These are the activations of a small neural network, seen along a few directions. Each row is one input.
In each table, some parts of the input vary, and every possible input appears once, in random order.
A made-up example of a description, with smaller parts first: one of 3 separate values, together with either a single point or one of 9 places along a line or (one of 6 places along a line, together with one of 8 places around a ring).
Shared parts are said once, and a part with two or three values counts as separate values.
In the rows, zero is written as 128.

Other details of the inputs vary at random and push rows far along two fixed directions, the same in every table; ignore that.

Rows:
x1: [140 135 111 151 119 124  85 117  97 142 143 117]
x2: [108 140 186 113 142 160 170 133 109  97 102 142]
x3: [140 118  52  89  77 126 184 176 212 185 129 195]
x4: [148 141 121 142 122 109  84 107 111 139 152 119]
x5: [137 110 111 143 141 130  72 124 115 131 139 102]
x6: [136 136 111 150 110 121 112 124 107 144 143 116]
x7: [ 98 142 181 124 133 155 184 137 109  95 105 137]
x8: [141 109 102 155 124 124  84 130 108 132 131  94]
x9: [103 156 196 102 145 133 177 127 121  91 113 151]
x10: [104 129 184 105 161 146 164 133 132  75 102 136]
x11: [149 148 122 138 126  93  89 104 114 143 159 119]
x12: [132 140 111 155 117 110 117 121 117 148 137 113]
x13: [109 146 191 110 143 147 166 126 115  91 108 147]
x14: [146 139 115 143 121 114  83 109 105 138 150 112]
x15: [104 114 179 107 160 166 158 145 122  89  98 130]
x16: [106 143 189 109 146 148 171 125 121  92 115 145]
x17: [131  91 108 142 125 130  82  66 104 145 140  87]
x18: [137 135 115 147 122 126  97 118 101 141 144 122]
x19: [133 141 108 160 117 112 106 120 107 147 136 105]
x20: [137 139 107 160 114 115 104 121 103 148 127 106]
x21: [108 153 194 101 144 136 178 128 117  93 110 150]
x22: [102 138 183 118 146 155 174 131 112  97 112 150]
x23: [ 97 121 174 129 155 150 177 145 127  88  91 124]
x24: [144 117 101 168 128 104  92 124 117 136 118  79]
x25: [139 110 107 145 137 127  62 124 112 133 139  97]
x26: [139 107  98 150 133 128  74 130 108 135 142  96]
x27: [103 117 180 101 160 164 166 145 128  82  99 134]
x28: [141 134 106 152 106 122 105 125 102 148 137 113]
x29: [141 122  48 102  81 111 179 170 214 190 127 183]
x30: [ 99 140 186 123 138 152 191 136 115  95 110 140]
x31: [150 156  76  70  79  93 188 152 205 189 153 214]
x32: [138 112 112 142 143 126  69 121 115 124 142  97]
x33: [ 96 115 174 112 154 168 172 151 124  85  97 133]
x34: [152 121 113 146 148  99  72 104 120 123 152 103]
x35: [ 93 146 182 126 139 149 191 138 116  99  95 136]
x36: [141 106 107 152 138 126  69 122 111 131 143 105]
x37: [150 123 111 143 148 102  74 106 118 123 148 104]
x38: [100 151 181 134 139 140 189 130 124  99  98 122]
x39: [137 119 102 164 127 100 106 126 133 136 126  89]
x40: [150 145  56  73  63 119 182 164 205 201 137 212]
x41: [105 112 171 113 157 166 160 147 120  90  98 138]
x42: [142 133 110 148 117 127  90 120  96 145 139 119]
x43: [147 144  58  77  66 119 185 162 212 204 145 215]
x44: [103 119 184 107 163 156 157 136 133  80 108 137]
x45: [146 111 113 145 139 116  62 114 121 127 150 101]
x46: [124  94 109 141 125 128  84  68 111 144 144  91]
x47: [142 153  55 103  62 106 191 161 208 203 128 181]
x48: [142 132 102 148 110 129  97 124  99 147 139 113]
x49: [146 140 114 142 118 115  81 111 106 140 147 112]
x50: [149 150  63  73  65 111 179 159 214 199 144 217]
x51: [102 121 179 104 158 156 158 139 136  83 104 140]
x52: [ 83 100 185  99 146 167 190  91 133  97 107 135]
x53: [ 99 119 177 104 157 160 158 143 132  82 102 135]
x54: [138 134 104 149 114 126  98 121 101 144 146 112]
x55: [145 137 113 147 118 121  81 114 104 144 144 113]
x56: [136 112 105 157 127 123  80 127 109 129 135  91]
x57: [127  91 111 142 128 124  85  63 114 146 151  91]
x58: [100 138 181 120 141 159 181 134 111  95 112 139]
x59: [139 144 110 165 117 101 110 114 122 149 138  96]
x60: [138 143  52  82  59 130 194 172 201 199 136 209]
x61: [150 139 121 142 123 106  85 105 116 143 157 120]
x62: [105 118 178 106 157 155 156 139 131  82 103 136]
x63: [111 128 177 103 164 139 170 131 130  78 104 140]
x64: [137 120 101 168 130 102  97 124 124 135 126  83]
x65: [136 120 103 170 130 103  91 124 119 132 122  77]
x66: [ 95 122 172 127 151 150 175 146 128  88  89 124]
x67: [144 115  56  78  85 126 163 171 217 189 138 198]
x68: [143 150 124 135 124  97  93 108 112 138 154 121]
x69: [101 119 171 126 151 151 178 148 123  89  85 124]
x70: [148 121 108 145 138 109  65 113 112 127 140  97]
x71: [111 129 179 106 166 138 166 128 133  78 109 139]
x72: [100 116 177 125 150 155 172 142 128  82 102 127]
x73: [141 144 108 153 108 110 124 123 124 150 123 105]
x74: [145 144  65  77  70 125 188 164 205 197 138 214]
x75: [151 148 125 142 131  89  83  99 104 137 156 115]
x76: [111 151 200 106 155 122 177 117 120  91 127 148]
x77: [139 106 101 151 133 126  75 128 112 133 144  96]
x78: [142 105  98 148 130 130  77 133 104 136 136  96]
x79: [141 114  58  87  90 132 163 172 202 182 134 198]
x80: [107 128 181 107 162 145 162 132 134  80 109 136]
x81: [143 110 112 147 141 120  59 116 114 125 148  91]
x82: [145 121 117 146 143 106  69 108 117 121 147  98]
x83: [156 145 120 141 127  90  82 102 102 141 154 116]
x84: [138 108 109 154 140 130  63 123 102 128 138  98]
Each input here is: one of 4 places along a line, together with either a single point or (one of 2 separate values, together with one of 10 places along a line).
The inputs of x12 and x35 match in every part but the place on the line of 4. If x77 is changed in the same way as x12 into x35, which row does it become?
Answer: x33
The inputs of x14 and x40 match in every part but the place on the line of 4. If x44 is changed in the same way as x14 into x40, which row does it become?
Answer: x62
The inputs of x7 and x28 match in every part but the place on the line of 4. If x50 is changed in the same way as x7 into x28, which row does it become?
Answer: x13
A walk changes only the place on the line of 4. It starts at x48 and steps to x60. List the rest of the walk in order.
Answer: x54, x58
Which other rows does x23 become when the choice among 2 separate values takes its other values? List them by row number.
Answer: x19

Rows:
x85: [124 125 131 131 131 137 134 141 128 121 115 124]
x86: [128 134 141 116 133 129 129 123 128 122 134 138]
x87: [121 127 132 140 131 130 142 141 129 121 114 118]
x88: [129 140 141 124 129 127 132 128 123 122 131 137]
x89: [127 127 141 112 137 125 128 114 135 120 133 135]
x90: [137 145 126 142 124 111 123 126 120 134 135 123]
x91: [119 126 141 132 136 137 141 144 124 113 111 121]
x92: [122 107 131 118 139 140 127 129 136 118 124 129]
x93: [148 130 125 171 144 107  38  95  73 123 156  76]
x94: [122 127 128 132 127 132 147 145 137 124 115 127]
x95: [128 146 141 131 128 120 139 130 123 123 128 132]
x96: [118 138 139 127 112 131 152 103 117 140 129 132]
x97: [165 145  50 121  80  92 114 143 165 194 156 158]
x98: [123 112 130 120 137 142 127 134 133 119 123 129]
x99: [130 144 141 126 128 125 135 129 123 124 127 135]
x100: [122 106 130 116 141 137 127 124 140 117 122 127]
x101: [126 117 117 122 128 137 132 142 140 131 124 136]
x102: [122 114 109 143 111 134 125 107 120 147 130 110]
x103: [122 121 127 123 130 139 139 144 137 124 118 134]
x104: [127 129 142 114 134 127 129 119 130 122 135 138]
What is each input in this table made of?
Answer: one of 2 separate values, together with either a single point or one of 9 places along a line
The inputs of x86 and x98 match in every part but the choice among 2 separate values. If x90 is changed in the same way as x86 into x98, which row does it become?
Answer: x87

Rows:
x105: [155 115  40 136  85 107  99 144 165 192 141 131]
x106: [166 138 100 158 122  90  45  97 105 148 171 102]
x107: [131 150 119 115 100 119 167 137 147 155 130 157]
x108: [ 85  87 231 164 203 163  83  50  35  39 115  39]
x109: [168 111  28 157  90 100  48 124 142 188 153  97]
x110: [149 145  94 137  98 105 104 115 124 161 147 122]
x111: [122 146 138  94 113 138 188 141 148 138 119 172]
x112: [102 144 186  90 134 153 191 139 137 100 112 169]
x113: [100 117 180 159 165 148 135 126  91  77  99  93]
x114: [129 154 137 156 127 112 124 112  95 128 137 109]
x115: [139 113  80 112 114 132 114 150 158 154 132 146]
x116: [137 152 132 107 127 103 143 123 155 133 131 153]
x117: [113 114 131  89 133 153 171 162 168 121 116 166]
x118: [143 103  97 160 133 123  54 121 102 136 140  89]
x119: [122 140 172 127 149 134 119 112 105 102 137 124]
x120: [134 136 149 144 136 123 100 110  90 122 138 114]
x121: [125 114 115  93 125 138 170 162 172 126 120 169]
x122: [139 111 127 149 156 111  76 119 107 107 132  83]
x123: [ 96 160 183 113 132 141 208 138 128 103 104 158]
x124: [119 117 123 113 128 151 155 147 145 124 106 141]
x125: [113 121 125 115 118 143 196 159 169 136 108 154]
What is each input in this table made of?
Answer: either a single point or (one of 2 separate values, together with one of 10 places along a line)
Which other rows does x120 become when the choice among 2 separate values takes its other values? List them by row number.
Answer: x118
